A small network was shown many inputs. Here are its activations along a few directions, one row for each input.
In each table, some parts of the input vary, and every possible input appears once, in random order.
A made-up example of a description, with smaller parts first: one of 4 places along a line, together with either a single point or one of 11 places around a ring or (one of 2 separate values, together with one of 8 places around a ring).
Shared parts are said once, and a part with two or three values counts as separate values.

Other details of the inputs vary at random and push rows far along two fixed directions, the same in every table; ignore that.

Rows:
row 1: [  6 -68  -1 -25  26 -29 -12  78   9   1  -1 -31  12   7]
row 2: [  3 -10  -5 -14   6   6   6   8  -1   9  -3 -13  -6   0]
row 3: [  1  20   1 -21   3  14   1 -22   1 -29  -5  18 -17  -3]
row 4: [ 13  -6   2 -43   7   5 -10  28  43 -58   9  15 -13   9]
row 5: [-11 -12  -1  32   1 -13   1   1 -28  44  -7 -20  14  -7]
row 6: [ -6  19   5  12  -8   0  -3 -26  -5 -12   0  14  -6  -3]
row 7: [-14   6  20  57 -18 -35  -2 -13 -17  13  -8   6  17  -2]
row 8: [ 11  27   0 -33  -4  25  -2 -12  37 -50  10  25 -22   7]
row 9: [ -3 -44   1  32   6 -58 -14  42 -16  22   1 -23  36  -3]
row 10: [ 13  15 -13 -46   6  43  14 -10  21 -13   3   3 -28   6]
row 11: [  8  -5 -11 -35  11  29   4  13  17  -3   2  -4 -14   6]
row 12: [  3   2   6  27  -9 -17  -8  -3  -2  11  13   5  23   1]
row 13: [  3  21 -11  -4  -1  27  15 -27  -3  16   2  -2 -16   0]
row 14: [ -9 -76   9  12  15 -52 -16  75 -23  25 -11 -40  33  -4]
row 15: [  1  20  -8 -16  -4  31  14 -24  -3   9  -4  -1 -16  -5]
row 16: [-12 -20   4  39  -2 -27   2   3 -36  45  -9 -25  18  -9]
row 17: [ -4  32  13  23 -20   1   6 -31   6  -7   1  23  -7   6]
row 18: [ -2  19  -9 -10  -3  33  12 -21  -4  14  -3   0 -12  -4]
row 19: [  4  34   1  28 -18   7   1 -38  -3  13  16  16   9   2]
row 20: [ 21 -23 -14 -47  17  -4  -6  43  38 -32  12  -1   0  10]
row 21: [-10  31   5  29 -14  -1  -1 -44 -15  -2  -4  16  -4  -8]
row 22: [-14  -8   0  40  -3  -7   1  -8 -33  50  -7 -18  15  -5]
row 23: [  2  32   9   2 -13   9   8 -23  22 -26   0  26 -13   6]
row 24: [  8 -23   7 -26   8 -16 -15  42  32 -47   4   5   0   7]
row 25: [ -6 -12  19  29  -7 -35  -5  16   3  -8  -7   5  14   4]
row 26: [  6  16  -9 -24   1  36  14 -21   6   3   1   0 -21   4]
row 27: [ -1 -39  10 -18  18 -31 -17  45  -2 -29  -8  -4   8  -2]
row 28: [ 10   0 -12 -53  10  43   7  13  25 -16   2   1 -20   6]
row 29: [-10  -3  -3  26  -1  -3   4  -8 -24  40  -7 -15   8  -7]
row 30: [-11  35  16  45 -24  -8   7 -41  -8   6  -4  20   0   0]
row 31: [ -4 -33   0  -7   7  -9  -4  32  -9  14  -7 -20   9  -2]
row 32: [ 10  26   0 -30  -3  22  -1 -12  36 -50   8  24 -20   5]
row 33: [  2  29   2  32 -15  -1   3 -34  -5  13  11  14  13  -3]
row 34: [ 14  29  -4  -9  -7  19   3 -20  22 -15  18  21  -4   5]
row 35: [  7 -86   0 -47  32 -26 -19 110  18 -14  -3 -32  16   8]
row 36: [-22  14  12  45 -10 -18  -2 -40 -44  19 -11   7  10 -13]
row 37: [  4 -21  -5  11   4 -30  -9  23  -2  10   6 -11  21   2]
row 38: [ -1 -50  11  -6  14 -45 -23  60   6 -28  -4  -9  15   2]
row 39: [ 15  14 -15 -47   9  49  13  -9  25 -13   7   4 -29  11]
row 40: [-13   6  10  36  -7 -25  -8 -16 -21   1  -7   4   9  -9]
row 41: [ -5  21  -8   3  -5  26  12 -26 -12  23  -5  -2  -8  -6]
row 42: [  4  19 -11 -10   0  29  14 -24   1  13   1  -2 -16   0]
row 43: [  1  31 -11  25 -11   1   8 -39 -11  20   6   6   3  -5]
row 44: [-18  16  10  35  -7 -14  -2 -37 -37  10 -10   8   6 -13]
row 45: [-13 -15   0  18   0   0   0   7 -24  34  -7 -16  12  -4]
row 46: [ 25   9  -7 -50   6  24  -2  14  50 -44  22  21  -8  12]
row 47: [ -4 -14  -2  14   4  -5   3   5 -16  29  -3 -17   6  -1]
row 48: [ 15  10 -13 -48   8  37  13  -2  23 -15   3   0 -27   5]
row 49: [-16   2  12  33  -2 -26  -6 -18 -36   7 -13   2  11 -13]
row 50: [  2 -22  -4  21   1 -34 -10  21  -9  17   6 -14  25   3]
row 51: [ 13  25   0 -40  -4  28  -2  -8  42 -53  13  26 -24  10]
row 52: [  7 -32   6 -29  15 -21 -17  47  23 -45  -1   2  -1   5]
row 53: [ -4  21  -6   2  -7  22  13 -29 -14  21  -6  -3  -9  -8]
row 54: [ -1  19  -8 -12  -5  34  13 -27  -5  12  -3   0 -14  -2]
row 55: [-14  -1  -1  43  -5  -9   4 -16 -35  51  -7 -17  13  -9]
Description of these inputs: one of 5 places along a line, together with either one of 2 separate values or one of 4 places along a line or one of 5 places around a ring.
The inputs of row 19 and row 33 match in every part but the place on the line of 5. If row 50 is changed in the same way as row 19 into row 33, which row does it become?
Answer: row 9
The inputs of row 47 and row 39 match in every part but the place on the line of 5. If row 21 is changed in the same way as row 47 into row 39, which row does it become?
Answer: row 6
Which other rows does row 8 become when the place on the line of 5 takes its other values? List them by row number.
Answer: row 4, row 24, row 32, row 51
Which other rows does row 43 become when the choice among 2 separate values takes its other values? List them by row number.
Answer: row 34

Rows:
row 56: [  8  23  -5 -14  -2  16   7 -19  17 -19   5  13 -16   5]
row 57: [-12  16  -2  36  -8   2   8 -30 -25  36  -6  -3   7  -8]
row 58: [ -8 -96  22  27  19 -87 -34 100 -17  10  -5 -34  53   1]
row 59: [ -1  11   1   8  -8   2  -2 -10   0  -1   1   6   4  -3]
row 60: [ -7  -7   5  27  -7 -25  -5   7 -12  13  -4  -7  16  -6]
row 61: [ -1  -5   4 -22   6   8  -1   9   9 -23  -8   4 -13   2]
row 62: [ 10  -5  -3 -27   4  21   5  16  19  -5   4  -4 -14   8]
row 63: [ -4   3  -6   8   0   0   3 -13 -18  15  -2  -7   4  -9]
row 64: [ -6 -30   2  15   5 -25  -7  23 -20  22  -5 -18  19   0]
row 65: [ -6   3  -3  20  -1   0   4 -12 -14  25  -5  -6   5  -3]
row 66: [ -7   3  -2  19  -5  -4   1 -13 -23  28  -3  -7   6  -3]
row 67: [ -1  20   0  12 -10  -1   7 -24  -2   2  -1   9  -3  -2]
row 68: [ -6   7   3  21 -10   5  10 -16 -12  29  -2  -8   3  -3]
row 69: [  5  16  -4 -16  -3  20  -1 -11  18 -18   8  13 -12   4]
row 70: [ 10  18  -5 -24  -1  24   0 -12  23 -24   7  14 -13   5]
row 71: [ -9  16  -4  24  -9   5   9 -32 -25  29  -4  -3   5  -5]
row 72: [ -1  14   1   9  -8   3   0 -15  -1  -1   2   7   3  -2]
row 73: [ 4  1 -1 -8 -1 16  7  1  7  8  2 -5 -8  5]
row 74: [  2   4  -2  -2  -2   0  -2   2  10 -11   3   2  -2   3]
row 75: [ -2   3  -5   6   1  -2  -1 -12 -17  17   0  -7   1  -9]
row 76: [  0  17   0  10  -8  -2   6 -21  -1   0  -1   9  -3  -1]
row 77: [ 10  21  -7 -28   0  22   6 -14  26 -29   8  17 -22   8]
row 78: [  9   3   0 -18   5   6  -1   4  18 -23   7  10  -7   7]
row 79: [ 10   1   1 -19   5   4  -1   6  18 -23   5   9  -6   6]
row 80: [ 3  6 -1 -1 -3  0 -1 -3  9 -9  1  3 -2  2]
row 81: [ 12  -5  -1 -34  10   8  -4  18  28 -33  10  11 -12  10]
row 82: [ -4  -4   6 -25   7   8  -3  10  11 -23  -5   3 -14   2]
row 83: [-10 -10   9   9  -1 -10  -2   6 -13  -2 -13  -1  -1  -5]
row 84: [ -9   9   4  35 -13   1   9 -24 -21  38  -4 -10   5  -4]
row 85: [ -3  -3  -4  11   3  -6  -1  -7 -20  17  -1 -11   5  -9]
row 86: [-10  13  -3  27  -9   1   8 -27 -27  31  -4  -4   7  -5]
row 87: [ -1  19  -1  12  -9   1   3 -18   0   1   0   5   0  -3]
row 88: [  7   2  -2 -18   2  11  -5   6  19 -21   7   7  -6   5]
row 89: [  9 -34   5 -30  13 -15 -13  53  21 -28   5  -1   9   6]
row 90: [ -4  -3  -4  12   2  -5   0  -9 -21  17  -2 -11   6  -9]
row 91: [ 11  -6   0 -31   8   8  -6  19  24 -30   8   9  -5   7]
row 92: [  4   4   0  -2  -1  -4   1  -5   8 -10   1   5  -3   4]
row 93: [-11  26   3  38 -19  10  16 -41 -23  42  -4  -4   1  -7]
row 94: [ -7 -16  -2  19   4 -18  -3   3 -26  21  -4 -16  14 -10]
row 95: [-13  20  -2  40 -10   2   9 -33 -27  40  -6  -3   7 -10]
row 96: [ 10  -3  -6 -32   6  10  -4  20  30 -32   8   6 -12   8]
row 97: [ 5  8  3 -2 -1 -2  1 -5  5 -9  3  9 -1  1]
row 98: [ -6 -72   8  16  20 -53 -20  77 -13  20  -7 -33  33   1]
row 99: [  2  -9   4 -34   7  11  -1  18  15 -30  -7   6 -16   3]
row 100: [  1  19   3   9  -6   0   4 -20  -2  -1   2  12  -1  -2]
row 101: [ -7 -17   9  -5   7 -10  -5  20  -3 -12  -9  -5  -1   0]
row 102: [ 10  -7  -9 -36  13  19   1  21  22 -13   3   0 -13   7]
row 103: [  1  13   3   3  -5   3   1 -12   0  -4   3  10   2  -1]
row 104: [  9  -7   0 -31   7   9  -6  18  25 -30  10  10  -7   7]
row 105: [  4  -1  -7 -16   4  11   2   3   1   2   1  -3  -5   4]
The inputs of row 67 and row 76 match in every part but one. If row 60 is changed in the same way as row 67 into row 76, which row does it become?
Answer: row 87
Describe the family of inputs behind these rows.
Answer: one of 5 places along a line, together with either a single point or one of 4 places along a line or one of 5 places around a ring
A walk changes only the place on the line of 4. It starts at row 90 and steps to row 64. List the rest of the walk in order.
Answer: row 65, row 84
A walk changes only the place on the ring of 5. It starts at row 77 and steps to row 81. List the rest of the walk in order.
Answer: row 104, row 69, row 96
A walk changes only the place on the ring of 5. It starts at row 70 and steps to row 80. List the rest of the walk in order.
Answer: row 92, row 79, row 58
Which other rows does row 66 become when the place on the line of 5 takes its other values? List them by row number.
Answer: row 64, row 71, row 86, row 105
Which other rows does row 71 become when the place on the line of 4 takes its other values? List them by row number.
Answer: row 57, row 68, row 94
